Each row below is a small network's average activation on inputs in which a field has the value named, seen along a few directions.
Values that are neighbours, or in one group, have similar rows; names and order tell nothing.
(in the rows, 500 means zero)
Strong random noise was added to every row along 9 fixed directions; ignore it. To show where, here is one row again and again, with new noise each time:
[635 531 510 657 525 213 395 546 366 456 565 395 472 489 524 608 154 308
 647 316 382 436]
[836 509 562 531 476 588 447 473 419 334 584 607 262 538 449 608 288 392
 562 421 556 469]
[674 421 474 386 524 543 317 482 270 328 458 549 323 363 493 599 286 585
 364 648 608 756]
[532 637 428 332 411 429 412 525 284 406 416 416 599 260 675 448 390 831
 443 549 579 688]
[578 531 468 574 471 564 579 565 575 599 574 557 571 583 480 466 489 474
 670 383 438 422]
[556 588 512 468 497 494 398 386 267 606 543 519 532 512 633 645 534 255
 396 357 477 238]
[652 577 542 624 473 278 486 502 502 469 536 407 576 530 472 501 217 299
 553 506 455 424]
[288 503 612 516 596 254 397 418 658 383 537 481 275 352 395 488 393 401
 394 557 518 447]
[556 445 537 455 514 477 381 405 378 421 544 551 480 342 371 519 356 484
 279 726 459 589]
[528 643 492 654 521 467 342 376 582 445 439 324 644 469 376 384 237 571
 516 596 539 479]
[557 647 455 305 351 604 594 532 342 567 537 588 646 376 695 453 665 714
 482 426 501 462]


K, 15 values:
k7: [574 636 639 543 492 520 408 410 387 286 511 422 330 329 540 528 393 678
 554 392 417 477]
k4: [346 399 522 449 560 534 500 536 627 390 467 513 319 453 518 535 642 564
 474 497 514 531]
k3: [464 627 555 448 493 461 531 347 625 522 358 426 478 631 537 486 595 486
 391 499 691 407]
k1: [434 564 550 472 454 463 517 404 560 353 538 396 593 367 384 420 467 663
 473 655 417 461]
k9: [775 319 440 531 482 593 473 586 330 363 441 429 526 474 396 458 261 725
 443 711 575 907]
k14: [429 598 613 675 525 375 430 383 631 371 614 479 390 447 401 524 351 438
 536 355 474 371]
k15: [572 436 548 508 382 621 768 537 791 492 582 632 538 595 257 324 661 545
 484 679 425 581]
k10: [135 676 480 533 675 689 390 280 601 603 464 528 410 484 537 470 843 501
 507 288 622 229]
k6: [587 491 495 513 442 654 555 441 366 650 414 445 816 608 544 420 605 403
 433 469 458 439]
k11: [617 361 539 563 579 465 380 438 335 369 478 449 343 570 432 668 342 347
 427 581 411 470]
k2: [325 652 595 465 481 309 428 412 513 305 561 382 371 262 558 519 510 762
 592 244 331 401]
k8: [335 364 462 616 428 716 488 472 503 549 662 607 694 343 209 391 609 746
 468 626 236 503]
k12: [722 506 454 383 427 574 593 589 390 636 410 529 624 661 618 531 649 482
 458 477 549 535]
k5: [642 354 438 540 559 519 505 614 390 515 501 562 550 610 443 584 382 349
 432 695 488 541]
k13: [421 469 450 506 539 868 436 399 617 568 465 585 429 632 464 456 717 553
 494 578 751 490]
The values of K form 3 separate groups.
Q: Which other values are in the same group as k3? Give them in the order they are listed.
A: k9, k15, k6, k12
Q: Which other values are in the same group as k1? Give them in the order they are listed.
A: k7, k4, k11, k2

L, 15 values:
l2: [407 651 484 554 382 314 541 485 603 378 464 381 701 291 333 299 351 722
 433 554 405 425]
l9: [562 259 460 640 553 441 295 366 206 491 573 395 531 398 335 537 222 453
 360 652 344 650]
l7: [600 522 592 500 430 285 648 507 431 587 700 586 662 585 448 522 403 152
 480 673 314 397]
l8: [256 544 539 585 682 502 213 266 526 475 415 291 488 491 455 548 561 330
 313 490 505 319]
l5: [ 91 393 337 523 694 687 218 436 451 557 410 367 558 382 385 544 592 837
 465 422 368 665]
l10: [258 626 556 541 566 349 467 434 665 701 461 481 595 485 518 548 578 370
 459 461 512 298]
l11: [400 493 571 451 547 655 504 421 316 730 646 664 538 442 433 581 752 314
 285 647 359 290]
l3: [590 460 569 537 512 422 419 533 435 420 367 458 459 644 586 607 388 453
 575 446 559 576]
l12: [601 490 420 525 369 342 690 693 445 480 649 548 577 393 478 472 469 611
 622 347 285 569]
l14: [519 483 531 438 455 533 526 572 584 336 408 463 243 487 667 475 310 591
 681 471 788 699]
l6: [464 495 464 512 522 429 360 470 360 474 459 460 590 362 600 552 614 611
 374 521 446 527]
l1: [380 569 429 363 432 544 628 544 607 684 410 502 692 613 656 354 700 523
 424 515 676 517]
l13: [417 510 511 382 528 437 464 532 426 455 587 541 246 406 600 562 525 474
 575 405 543 480]
l15: [688 452 494 331 438 173 689 677 433 377 493 520 539 441 661 567 436 524
 513 500 400 591]
l4: [503 491 508 471 509 621 580 528 567 515 494 605 361 449 509 397 645 629
 527 441 541 541]
The values of L form 3 separate groups.
Q: Which other values are in the same group as l11? Give them in the order they are listed.
A: l7, l10, l14, l13
Q: Which other values are in the same group as l5? Give them in the order they are listed.
A: l8, l3, l6, l15
